A small network was shown many inputs. Here are its activations along a few directions, one row for each input.
In each table, some parts of the input vary, and every possible input appears once, in random order.
Descriptions start from the smaller parts, as in this example, which fits no table here: one of 6 places along a line, together with either a single point or (one of 2 separate values, together with one of 5 places around a ring) or one of 11 places along a line.
Shared parts are said once, and a part with two or three values counts as separate values.

Other details of the inputs shift rows strongly along two fixed directions, in all tables alike. That doesn't count.

A family of inputs:
x1: [-27,-27,-65,-32,47,5,-16,-24,36,-25,74,100,10]
x2: [-49,-33,3,-42,55,-20,3,-16,-14,-21,67,33,-8]
x3: [39,6,-20,30,-51,1,43,-25,77,-12,30,-60,-35]
x4: [-1,19,-18,58,-32,-1,54,-16,66,-24,27,-71,-21]
x5: [35,1,-9,20,-55,-9,62,-12,61,-28,28,-100,-18]
x6: [-1,-47,-47,-50,82,-13,-37,-63,-27,0,-1,60,-17]
x7: [55,29,9,37,-19,49,-44,44,-42,2,-112,39,44]
x8: [17,12,39,22,-30,-9,48,-1,49,59,-3,-87,-57]
x9: [45,8,-2,7,-46,-5,-50,12,-99,0,-107,2,47]
x10: [-39,-43,10,-70,51,-16,6,1,-19,19,48,30,-20]
x11: [54,5,10,13,13,22,53,-25,55,-5,-53,-79,-53]
x12: [-16,19,53,8,-54,-8,-44,61,-86,15,-50,28,42]
x13: [23,28,14,55,-15,-1,57,-5,72,44,15,-84,-29]
x14: [19,33,13,28,-11,44,-44,34,-60,-21,-106,37,44]
x15: [8,29,30,32,-44,18,-48,59,-44,61,-50,46,37]
x16: [-16,-44,-54,-31,103,-11,-29,-56,-16,7,-2,71,4]
x17: [-8,26,-7,47,-20,-8,53,-11,62,-10,21,-70,-23]
x18: [5,27,25,23,-80,1,-50,58,-66,-19,-45,17,58]
x19: [8,2,-1,37,-38,-19,59,-13,51,-42,30,-88,-17]
x20: [23,39,29,40,-57,29,-52,56,-44,53,-49,42,51]
x21: [23,2,0,4,-36,-16,60,-8,56,-15,27,-93,-23]
x22: [-64,-17,-20,-35,77,-3,-17,-16,-6,-4,67,69,-4]
x23: [-21,-29,-24,-61,60,-4,-25,-23,6,9,71,74,-23]
x24: [-29,17,36,40,0,-9,57,0,41,41,4,-88,-39]
x25: [27,8,2,20,-29,-4,40,-15,73,18,24,-81,-46]
x26: [-63,-24,-33,-35,73,0,-21,-16,7,-17,72,67,-1]
x27: [8,-39,-9,-60,75,16,16,-23,-11,-40,-14,25,-19]
x28: [6,26,11,16,-77,-1,-48,49,-61,-34,-34,37,61]
x29: [-31,-47,-24,-73,49,-10,-7,-12,2,-21,73,42,-5]
x30: [20,34,-3,33,-60,26,-61,51,-27,22,-38,55,57]
x31: [17,18,40,-14,-64,12,-47,52,-76,19,-39,28,48]
x32: [17,29,-5,48,-28,5,-59,8,-86,6,-108,11,51]
x33: [-33,-38,-8,-75,53,-16,4,-18,-1,-9,69,36,-13]
x34: [20,12,30,14,-21,-5,53,-18,64,42,16,-86,-55]
x35: [-31,-27,-53,-42,67,0,-21,-19,33,-15,74,102,6]
x36: [-15,4,50,18,-17,-20,60,-7,25,7,13,-89,-28]
x37: [-13,-24,-45,-60,41,-6,-28,-23,24,-18,68,80,-10]
x38: [-18,-37,-4,-48,92,2,14,-25,-18,-54,-5,34,-14]
x39: [25,16,9,29,-37,-15,-52,12,-104,-15,-105,2,51]
x40: [-17,27,37,48,-16,-2,59,-7,47,28,4,-92,-32]
Description of these inputs: one of 5 places around a ring, together with either one of 2 separate values or one of 6 places along a line.
- The inputs of x7 and x14 match in every part but the place on the ring of 5. If x16 is changed in the same way as x7 into x14, which row does it become? => x32
- The inputs of x22 and x23 match in every part but the place on the ring of 5. If x4 is changed in the same way as x22 into x23, which row does it become? => x3
- Change only the choice among 2 separate values in x39. List by row number the other rows that result. => x38
- Change only the place on the ring of 5 in x8. List by row number the other rows that result. => x10, x12, x15, x24
- Change only the place on the line of 6 in x29. List by row number the other rows that result. => x5, x10, x21, x31, x33

A family of inputs:
x41: [-30,-8,10,2,49,-10,30,-18,22,18,24,-13,-24]
x42: [33,1,-2,15,9,12,-23,-4,-46,9,-87,2,11]
x43: [-31,-10,-1,-8,42,-4,6,-5,-13,-2,6,4,6]
x44: [25,26,26,43,-55,-9,21,20,-13,25,-47,-85,14]
x45: [40,38,35,47,-62,18,49,18,45,1,-34,-103,-23]
x46: [19,39,38,32,-61,19,-31,34,-52,5,-74,-17,24]
x47: [-24,1,-17,-10,13,8,-41,2,-9,-2,19,72,6]
x48: [-3,-9,-10,5,7,-20,47,-38,71,17,49,-58,-51]
x49: [1,-8,1,-31,-5,8,-33,19,-15,13,14,56,8]
x50: [-10,-5,10,-7,10,-13,-13,3,-22,27,4,13,7]
x51: [5,11,16,25,-2,8,42,7,46,17,13,-40,-17]
x52: [-12,-21,4,-31,34,-17,34,-37,21,2,31,-44,-44]
x53: [-9,-28,-16,-26,38,-11,45,-18,45,-2,55,-29,-18]
x54: [-15,-10,-9,-10,32,8,23,4,22,-12,27,1,2]
x55: [12,37,39,41,-50,10,-14,31,-26,27,-60,-23,7]
x56: [-32,-24,5,-19,48,-15,19,-21,-4,-29,14,0,-18]
x57: [-5,-34,-6,-29,35,-21,63,-31,55,-23,55,-44,-41]
x58: [-16,-15,7,-27,23,-14,-9,-11,-10,22,16,15,-18]
x59: [-16,-9,1,-23,29,13,-1,4,21,3,29,38,-17]
x60: [-23,2,-15,10,19,1,-5,-7,16,5,29,30,1]
x61: [-4,-9,11,-19,-12,-10,-36,14,-66,-14,-26,38,28]
x62: [-17,-5,-16,-3,9,-6,-15,-5,-9,-40,14,36,10]
x63: [-7,-11,-24,-31,2,-2,-27,-15,-9,-12,30,39,1]
x64: [6,21,-3,21,-25,8,-1,-4,15,-14,-2,-20,-9]
x65: [-8,-2,-16,-7,-14,-1,-54,13,-33,13,11,73,37]
x66: [30,18,23,32,-46,0,29,19,29,30,-8,-59,-4]
x67: [-24,-2,-27,5,22,-1,-3,-7,10,-15,26,17,13]
x68: [29,-17,-25,-24,42,18,-13,-12,-5,-10,-34,42,7]
x69: [23,22,-4,42,-60,-5,12,10,8,9,-17,-57,20]
x70: [12,4,-7,12,-41,-12,-5,2,-11,-20,-6,-8,14]
x71: [24,9,10,-14,-40,15,-20,22,-20,0,-13,10,13]
x72: [33,6,-38,7,1,15,-60,-6,-42,-13,-60,64,37]
x73: [-8,-9,2,-18,8,9,-17,18,-22,-36,1,49,19]
- The inputs of x73 and x56 match in every part but one. If x49 is changed in the same way as x73 into x56, which row does it become? => x58
- Describe the family of inputs behind these rows. => one of 3 separate values, together with either a single point or (one of 2 separate values, together with one of 5 places around a ring)
- Change only the choice among 3 separate values in x63. List by row number the other rows that result. => x52, x71

A family of inputs:
x74: [-16,-22,13,-15,32,-21,52,-26,24,-11,24,-60,-38]
x75: [15,8,-18,4,-26,11,-37,14,-28,-23,-18,43,34]
x76: [-28,-9,-9,-23,30,6,-26,6,-4,16,33,65,6]
x77: [-3,23,22,11,-57,6,-29,41,-29,14,-4,15,29]
x78: [24,13,-18,18,-24,16,-25,7,-10,-11,-32,23,23]
x79: [2,-10,12,10,34,-16,62,-35,43,9,-1,-86,-47]
x80: [-19,-8,-10,-22,34,11,-27,4,-2,20,26,67,3]
x81: [-4,-17,3,-1,50,-11,49,-34,33,12,0,-57,-41]
x82: [-14,-1,11,9,8,-17,58,-18,65,18,54,-66,-43]
x83: [36,24,-17,24,-40,24,-50,22,-30,-3,-57,41,38]
x84: [22,41,29,39,-81,14,-38,53,-34,28,-44,11,39]
x85: [-28,-26,-2,-46,48,-7,-25,-7,-45,-15,8,54,7]
x86: [-44,-25,-4,-45,22,-12,-13,3,-6,-6,71,51,1]
x87: [27,23,3,25,-68,2,-3,22,-10,-25,-26,-26,25]
x88: [64,47,14,83,-92,7,37,14,35,2,-64,-112,-2]
x89: [-3,-15,-23,-14,19,-6,19,-24,25,-30,32,-2,-10]
x90: [-17,-21,4,-21,47,-11,19,-23,1,-2,8,-15,-21]
x91: [-13,-25,-10,-35,66,4,-24,-18,-29,6,-10,55,-3]
- Describe the family of inputs behind these rows. => one of 3 separate values, together with one of 6 places along a line
- The inputs of x81 and x79 match in every part but the place on the line of 6. If x78 is changed in the same way as x81 into x79, which row does it become? => x88
- Change only the choice among 3 separate values in x89. List by row number the other rows that result. => x77, x85
- Start at x80 and move only the place on the line of 6, one step at a time. The first step leads to x76. Which rows follow, in order? => x84, x82, x77, x86
